A small network was shown many inputs. Here are its activations along a few directions, one row for each input.
Each table varies a few parts of the input and shows all the possible inputs, shuffled.
A made-up example of a description, with smaller parts first: one of 5 places around a ring, together with either a single point or one of 9 places along a line or (one of 2 separate values, together with one of 6 places along a line).
Shared parts are said once, and a part with two or three values counts as separate values.

A family of inputs:
row 1: [-2.76 -0.25  1.91  3.14 -3.02 -3.25  3.98  0.68 -4.38 -1.57 -2.96 -2.95
 -0.27 -2.26]
row 2: [ 1.46 -1.91 -0.89  0.24  2.17 -1.90 -0.22 -1.75  0.34 -0.36  1.09 -4.00
 -2.52  0.85]
row 3: [-1.16  2.61  0.38 -1.72 -0.84  3.63 -1.09  1.63  2.46  1.34  0.09  8.10
  3.24 -0.25]
row 4: [ 2.40  0.45 -3.77 -2.37  2.75  2.58 -4.48  0.79  3.91  1.30  3.55  2.40
  0.29  2.98]
row 5: [-0.83 -0.16  3.69  1.41 -2.67 -2.17  3.99 -1.06 -5.51 -1.31 -3.63 -2.63
 -1.19 -0.70]
row 6: [-2.49 -0.01  1.70  1.16 -2.57 -0.44  1.86  0.13 -2.04  0.33 -2.07 -0.14
  1.30 -2.25]
row 7: [ 1.25 -0.90  0.89 -0.37 -0.45 -1.25 -0.05 -1.72 -2.40 -0.27 -1.15 -1.87
 -2.01  0.30]
row 8: [ 1.33 -0.98  0.78  2.44 -2.01 -3.36  1.94 -1.09 -4.30 -2.22 -1.90 -5.07
 -2.97  0.70]
row 9: [-1.90 -0.45  0.77  1.32  0.51 -1.70  1.57  1.31  0.04 -0.72 -1.26 -1.63
  1.19 -2.13]
row 10: [ 0.36  0.33 -2.64 -1.92  3.60  2.86 -2.96  0.84  5.24  1.21  3.87  3.44
  0.59  1.86]
row 11: [ 0.45  2.77 -0.11 -3.71 -1.24  3.77 -1.55 -0.05  0.87  1.17  0.16  7.77
  2.78  1.81]
row 12: [-1.44  0.06 -1.26 -0.14  0.08  0.98 -0.35  1.65  1.95  0.14  0.90  1.38
  2.55 -1.33]
row 13: [ 0.09  0.11  1.82  0.48 -3.16 -0.56  1.05 -1.49 -3.06 -0.70 -2.16  0.01
 -0.31 -1.63]
row 14: [ 2.69 -0.35 -2.00 -1.33  2.79 -0.35 -2.53  0.00  2.08  0.04  2.12 -0.86
 -1.29  1.29]
row 15: [-0.30 -1.75 -0.62  0.87  2.19 -1.41  0.47 -0.64  1.40 -0.27  1.25 -4.04
 -1.76 -0.13]
row 16: [ 1.32 -1.48  0.68  2.37  1.69 -3.01  1.58 -1.83 -2.17 -0.92 -0.14 -7.40
 -3.38  0.26]
row 17: [ 2.14  1.70 -2.01 -3.55  0.88  2.45 -3.60  0.48  1.37  0.88  1.33  5.43
  0.69  2.82]
row 18: [-2.33 -1.58  2.24  3.88 -1.40 -1.83  3.56  0.40 -1.89 -0.93 -1.91 -4.80
 -0.32 -2.85]
row 19: [ 0.54  0.50  0.66 -1.13 -2.47  1.98 -0.58 -0.81 -1.09  0.09 -0.80  3.70
  1.21 -0.28]
row 20: [ 0.55 -0.60 -1.94  0.23  2.17  1.21 -1.64  0.20  3.72  1.52  2.46 -0.82
 -0.34  0.56]
row 21: [ 0.13 -1.39  0.19  3.43  0.65 -2.85  1.86  0.25 -0.71 -1.42  0.15 -8.17
 -2.47 -0.36]
row 22: [-1.71  1.28  0.48 -1.48 -1.22  0.90  0.47  1.85 -0.15  0.69 -1.25  3.80
  2.80 -0.66]
row 23: [ 1.99  0.50  0.19 -1.68  0.21  0.73 -1.86 -1.17 -0.13  0.69  0.35  1.98
 -1.05  1.26]
row 24: [-1.79  1.52 -1.14 -1.56  1.34  2.98 -1.44  1.39  4.45  1.27  1.90  6.37
  3.25  0.14]
What do these inputs look like to the network? -> one of 4 places along a line, together with one of 6 places around a ring
Changing only the place on the line of 4 turns row 19 into row 5. The same change can be made to row 20. Which row results? -> row 21
Start at row 3 and move only the place on the line of 4, one step at a time. The first step leads to row 22. Which rows follow, in order? -> row 6, row 1
Start at row 6 and move only the place on the ring of 6, one step at a time. The first step leads to row 13. Which rows follow, in order? -> row 7, row 2, row 15, row 9

A family of inputs:
row 25: [-3.73 -0.26  2.57  2.06 -1.85 -3.10  3.68  0.38 -3.45 -0.70 -2.89 -4.45
  0.43 -3.76]
row 26: [ 0.76 -0.27  1.02 -2.13 -3.47 -1.70  0.22 -1.54 -3.54 -2.31 -2.63  1.43
 -1.06 -0.77]
row 27: [ 1.55  2.31 -2.93 -1.04  2.48  3.80 -5.18  1.32  4.85  1.67  4.04  3.86
  0.94  1.61]
row 28: [-2.18  0.42  0.20 -1.07 -0.94  1.87  0.04 -0.64  1.42  0.46  0.01  5.22
  2.64 -1.02]
row 29: [ 0.85 -1.86 -0.16  0.41  1.54 -2.44  0.61  0.07 -0.62 -0.69  0.01 -5.62
 -2.47  0.05]
row 30: [-0.44 -0.78  0.54  3.46  1.93 -3.94  1.83  0.46  0.06 -1.00 -0.75 -7.82
 -1.63 -1.34]
row 31: [-0.61 -1.21  2.98  1.82 -1.73 -1.27  2.59  0.32 -3.55 -0.64 -3.31 -0.93
  0.54 -1.49]
row 32: [-0.81  0.54  1.15 -0.58 -1.36  0.65  1.43  0.28 -0.86  1.41 -1.75  2.85
  1.96  0.30]
row 33: [ 0.27 -0.90 -2.52 -0.31  2.90  1.71 -0.96 -0.18  2.79  1.65  3.01  1.50
 -0.22  2.41]
row 34: [ 4.07  0.35  0.05 -0.11  0.53 -0.39 -1.97 -1.70 -1.93 -0.37  0.78 -2.90
 -3.50  1.75]
row 35: [-1.12  2.21 -1.38 -2.12 -1.36  4.38 -2.27  1.61  2.44  0.41  1.67  7.92
  3.63 -0.14]
row 36: [ 1.40 -0.55 -1.52 -0.40  1.32  0.44 -0.03 -0.39  2.39  0.09  1.82 -1.05
 -1.25  2.40]
What do these inputs look like to the network? -> one of 2 separate values, together with one of 6 places along a line
Change only the place on the line of 6 in row 33. List by row number the other rows that result. -> row 27, row 29, row 30, row 34, row 36
Change only the choice among 2 separate values in row 32. List by row number the other rows that result. -> row 36
